A = [142 141 141 133 114 144 106 137 142 125]
A[0]	142
A[5]	144
A[3]	133

B =
[[124 128 138 102 141 129]
 [143 126 128 120 133 123]
 [125 126 133 138 135 126]]
Indices start at 0.
(0, 0) -> 124
(2, 1) -> 126
(0, 5) -> 129
(2, 5) -> 126
(0, 1) -> 128
(0, 4) -> 141
(1, 0) -> 143

x =
[[141 119 114 141]
 [141 113 118 141]
 [131 141 115 131]
 [137 106 130 137]
 [134 137 112 134]
 [133 105 136 133]
 [137 131 111 137]
 [122 112 149 122]
 [127 144 119 127]
 [140 109 123 140]
 [128 108 143 128]
 [116 119 153 116]
 [123 145 123 123]
 [140 125 112 140]]
x[0, 0] -> 141
x[9, 2] -> 123
x[10] -> [128, 108, 143, 128]
x[3, 1] -> 106
x[12, 2] -> 123
x[3, 2] -> 130
x[12, 3] -> 123
x[1, 1] -> 113
x[9, 3] -> 140
x[7, 2] -> 149
x[7] -> [122, 112, 149, 122]
x[:, 2] -> [114, 118, 115, 130, 112, 136, 111, 149, 119, 123, 143, 153, 123, 112]
x[5, 1] -> 105
x[8, 1] -> 144
x[8, 0] -> 127
x[:, 3] -> [141, 141, 131, 137, 134, 133, 137, 122, 127, 140, 128, 116, 123, 140]
x[:, 1] -> [119, 113, 141, 106, 137, 105, 131, 112, 144, 109, 108, 119, 145, 125]
x[3] -> [137, 106, 130, 137]
x[5, 0] -> 133
x[:, 0] -> [141, 141, 131, 137, 134, 133, 137, 122, 127, 140, 128, 116, 123, 140]
x[13, 3] -> 140
x[8, 2] -> 119
x[6] -> [137, 131, 111, 137]

W = [110 114 110 103 124]
W[-5] => 110
W[-2] => 103
W[4] => 124
W[-3] => 110

a =
[[126 128 105 129 129 129 125 126 125]
 [122 129 126 129 130 130 133 127 124]
 [121 126 127 128 129 129 124 123 131]
 [128 128 129 128 128 128 128 128 128]]
Indices start at 0.
row 0 col 0 -> 126
row 2 col 1 -> 126
row 3 col 5 -> 128
row 2 col 4 -> 129
row 0 col 2 -> 105
row 2 col 7 -> 123
row 0 col 8 -> 125
row 0 col 3 -> 129
row 3 col 1 -> 128
row 3 col 6 -> 128
row 1 col 4 -> 130
row 1 col 3 -> 129
row 1 col 1 -> 129
row 1 col 8 -> 124
row 2 col 6 -> 124

X = [114 117 123 125 119 103 133 132 127 112 117 111 128 105 127]
X[0] -> 114
X[8] -> 127
X[5] -> 103
X[6] -> 133
X[12] -> 128

data = [110 141 142 144 122 116 115 135 122 101 120 112]
data[0]	110
data[11]	112
data[8]	122
data[10]	120

m =
[[127 126 128 128 125 128 132 112 129 131 126 117]
 [128 126 128 127 115 126 140 119 135 131 130 125]
 [127 126 121 121 132 122 132 119 129 131 126 119]
 [124 125 128 126 132 126 131 111 129 131 126 125]
 [125 126 128 127 132 115 131 119 129 134 114 120]
 [125 126 125 127 132 126 132 123 129 131 126 125]
 [125 126 128 115 132 126 132 112 129 146 126 125]
 [125 126 128 127 129 126 132 115 129 128 126 125]
 [121 126 128 127 132 126 132 115 128 131 126 125]
 [124 133 128 127 132 126 132 118 129 131 126 125]
 [125 126 128 127 132 133 132 122 129 131 126 125]
 [125 126 128 125 132 126 129 119 133 131 126 125]
 [125 126 128 127 132 126 138 119 130 131 126 125]
 [120 126 127 127 132 126 132 105 129 131 126 125]
 [125 124 128 127 142 126 129 119 129 130 126 121]
 [124 126 128 127 135 118 123 119 129 135 125 125]]
m[0][0]: 127
m[:, 8]: [129, 135, 129, 129, 129, 129, 129, 129, 128, 129, 129, 133, 130, 129, 129, 129]
m[5][-9]: 127
m[:, -11]: [126, 126, 126, 125, 126, 126, 126, 126, 126, 133, 126, 126, 126, 126, 124, 126]
m[8][-3]: 131
m[-5][-9]: 125
m[:, -12]: [127, 128, 127, 124, 125, 125, 125, 125, 121, 124, 125, 125, 125, 120, 125, 124]
m[0][-3]: 131
m[:, 9]: [131, 131, 131, 131, 134, 131, 146, 128, 131, 131, 131, 131, 131, 131, 130, 135]
m[-10]: [125, 126, 128, 115, 132, 126, 132, 112, 129, 146, 126, 125]
m[-10][10]: 126
m[-2][1]: 124
m[4][-12]: 125
m[7][-8]: 129
m[-11][9]: 131
m[-10][7]: 112
m[:, 5]: [128, 126, 122, 126, 115, 126, 126, 126, 126, 126, 133, 126, 126, 126, 126, 118]
m[-13][2]: 128
m[-1][1]: 126
m[-13]: [124, 125, 128, 126, 132, 126, 131, 111, 129, 131, 126, 125]
m[11][10]: 126
m[-5]: [125, 126, 128, 125, 132, 126, 129, 119, 133, 131, 126, 125]
m[10]: [125, 126, 128, 127, 132, 133, 132, 122, 129, 131, 126, 125]
m[1]: [128, 126, 128, 127, 115, 126, 140, 119, 135, 131, 130, 125]
m[13]: [120, 126, 127, 127, 132, 126, 132, 105, 129, 131, 126, 125]
m[4][4]: 132
m[-15][11]: 125
m[-12]: [125, 126, 128, 127, 132, 115, 131, 119, 129, 134, 114, 120]
m[1][3]: 127
m[14][-12]: 125
m[13][11]: 125

grid = 131  135  128  129  136  152  136  129
grid[0]: 131
grid[3]: 129
grid[5]: 152

M =
138,145,125,129,134,136,127,118,122,137,132,118,134,125
134,129,142,121,124,111,134,117,139,120,117,137,121,143
133,120,125,148,127,127,119,126,143,143,130,134,145,146
131,122,132,117,129,132,122,130,128,138,126,125,120,118
124,118,135,135,116,121,145,138,127,139,128,132,125,111
121,118,113,126,136,119,126,105,127,116,120,132,124,147
141,138,141,121,130,123,136,121,125,131,129,126,133,131
121,107,121,128,124,124,120,124,129,131,132,134,126,132
138,144,137,125,133,134,121,134,130,125,137,121,143,141
138,130,114,142,136,139,127,113,125,135,116,128,134,127
136,123,129,138,138,134,121,116,139,144,119,136,135,135
127,130,120,135,135,139,120,126,131,122,120,126,134,131
M[0, -14] = 138
M[-3, 3] = 142
M[-9, 13] = 118
M[-4, -9] = 134
M[2, -11] = 148
M[0] = [138, 145, 125, 129, 134, 136, 127, 118, 122, 137, 132, 118, 134, 125]
M[-7, -1] = 147
M[10, -4] = 119
M[11, -14] = 127
M[2, -8] = 119
M[8, -3] = 121
M[3, -3] = 125
M[-1, -10] = 135
M[9, 13] = 127
M[3, 8] = 128
M[2, -5] = 143
M[-3, 7] = 113
M[-5, -1] = 132
M[4, -7] = 138
M[5] = [121, 118, 113, 126, 136, 119, 126, 105, 127, 116, 120, 132, 124, 147]
M[:, 1] = [145, 129, 120, 122, 118, 118, 138, 107, 144, 130, 123, 130]
M[11, -13] = 130
M[-1] = [127, 130, 120, 135, 135, 139, 120, 126, 131, 122, 120, 126, 134, 131]
M[-4, -7] = 134
M[:, 2] = [125, 142, 125, 132, 135, 113, 141, 121, 137, 114, 129, 120]
M[0, -1] = 125
M[8, -5] = 125
M[:, 5] = [136, 111, 127, 132, 121, 119, 123, 124, 134, 139, 134, 139]
M[-10, 0] = 133
M[-7, 10] = 120
M[9, -6] = 125
M[-12, -11] = 129
M[-2, 9] = 144
M[-6, -8] = 136
M[8, -10] = 133
